A small network was trained on made-up records. Each row is its average activation on records with the value named, seen along a few directions.
Values that are neighbours, or in one group, have similar rows; names and order tell nothing.
In the rows, 500 means zero.
Strong random noise was added to every row along 14 fixed directions; ignore it. To show where, here is one row again and again, with new noise each time:
[446 395 351 297 638 865 393 357 534 532 539 649 491 417 493  93 655 589
 289 497 382 705 675 443]
[321 613 508 548 559 681 380 524 480 728 371 398 526 452 554 215 332 509
 644 444 482 471 412 237]
[421 569 286 779 599 499 292 256 556 618 474 510 621 712 523 583 631 596
 371 397 564 526 589 555]
[301 467 696 640 628 546 610 289 411 311 457 649 438 621 521 433 475 614
 412 413 560 305 627 488]
[560 494 610 449 345 431 399 634 455 685 398 446 627 453 343 433 668 583
 381 586 624 444 664 643]
[559 423 806 560 397 373 431 474 481 509 796 760 348 743 383 722 497 830
 566 577 391 298 510 245]
[458 506 419 704 671 611 594 445 676 563 436 454 353 616 610 821 526 483
 719 345 536 713 414 525]
[541 596 332 792 719 412 461 430 632 595 475 508 565 476 589 534 500 466
 372 507 500 365 596 412]
[269 483 656 574 477 514 492 466 240 462 718 456 525 689 402 492 503 437
 639 448 390 485 530 409]
[559 487 482 623 578 687 529 461 613 504 600 561 409 603 474 584 620 656
 561 505 397 575 650 433]
[352 471 682 612 609 491 464 514 424 567 384 552 403 640 441 569 520 840
 413 435 585 518 573 422]
[490 841 611 482 339 559 767 284 358 284 504 698 513 533 621 291 424 278
 598 251 537 360 704 687]
[613 464 593 481 462 571 545 934 575 519 321 276 438 412 400 730 574 649
 529 720 465 695 680 531]
[528 621 466 599 387 501 441 427 634 376 783 725 434 747 491 752 587 455
 556 439 346 408 457 461]
[596 501 396 340 558 398 527 610 396 637 476 436 532 220 506 159 537 377
 441 520 576 496 332 472]
[639 430 768 379 348 581 639 518 569 677 444 560 424 380 436 374 564 539
 720 500 648 367 487 553]


Field VULA:
zafum: [616 542 514 587 392 226 508 670 418 607 501 349 507 614 370 742 578 749
 545 468 600 500 325 588]
nazev: [347 316 785 730 776 292 651 631 283 779 689 468 385 630 301 760 658 627
 558 308 574 524 539 501]
perup: [254 259 417 580 743 512 457 214 374 204 625 535 382 792 639 825 458 570
 422 457 396 802 470 458]
fonam: [424 466 651 559 672 557 612 595 699 534 363 530 481 402 451 427 414 530
 405 520 531 221 491 426]
pape: [434 438 629 544 689 546 624 654 594 634 541 563 325 490 321 498 607 778
 442 378 530 484 403 332]
ditiv: [507 507 453 708 754 671 686 390 400 597 508 394 328 520 580 442 422 756
 749 367 420 796 534 280]
doduf: [247 320 512 267 547 692 431 359 683 442 451 768 359 525 492 497 571 457
 349 311 537 624 281 541]
tob: [513 444 337 444 426 505 322 614 436 545 471 275 663 470 405 418 479 675
 458 661 436 605 476 431]
rep: [597 577 600 435 398 553 420 392 459 485 424 652 496 558 469 370 374 900
 360 493 538 499 742 520]
tubak: [113 508 515 568 605 758 378 735 620 377 199 371 512 533 417 400 492 490
 338 437 520 348 386 528]
The values of VULA form a ring.
Question: A walk along VULA starts at rep and steps to its neighbour fonam. Put nazev, perup, doduf, tubak in the order it reaches them.
Answer: doduf, perup, nazev, tubak
Question: Fewest steps between tob and ditiv?
Answer: 3

Field TUVER:
kodo: [531 347 425 486 537 805 575 489 641 424 569 498 323 532 410 419 815 590
 633 448 525 553 286 536]
vatir: [760 522 435 462 511 393 465 663 716 605 609 620 406 474 517 821 543 543
 457 577 406 588 532 493]
gapa: [488 517 591 501 609 349 666 604 402 678 483 486 491 386 468 540 512 445
 457 395 555 627 598 553]
zedof: [414 420 406 517 736 575 480 416 455 643 525 576 343 546 455 323 696 673
 463 282 630 605 218 490]
zitu: [444 466 419 649 564 575 420 399 509 670 547 364 505 580 544 480 455 462
 776 438 497 504 277 396]
daki: [285 361 422 429 669 794 394 558 544 490 584 431 500 532 485 502 445 431
 495 544 250 763 626 353]
fuvo: [802 560 548 711 756 434 938 383 520 671 474 509 433 253 638 357 452 544
 644 459 584 459 771 436]
mabi: [453 418 529 500 423 374 404 560 437 463 336 416 591 541 345 505 619 696
 296 557 677 377 445 659]
kotet: [440 453 556 499 566 433 385 520 319 622 602 443 468 523 512 507 372 640
 577 554 393 664 501 197]
luk: [293 464 598 402 456 471 392 629 504 722 452 468 688 413 365 420 556 238
 325 472 520 478 626 618]
The values of TUVER form a ring.
Question: A walk along TUVER starts at mabi and steps to its neighbour luk. Put vatir, gapa, zitu, fuvo in the order it reaches them.
Answer: gapa, fuvo, zitu, vatir
Question: Fewest steps between kotet and zedof?
Answer: 2
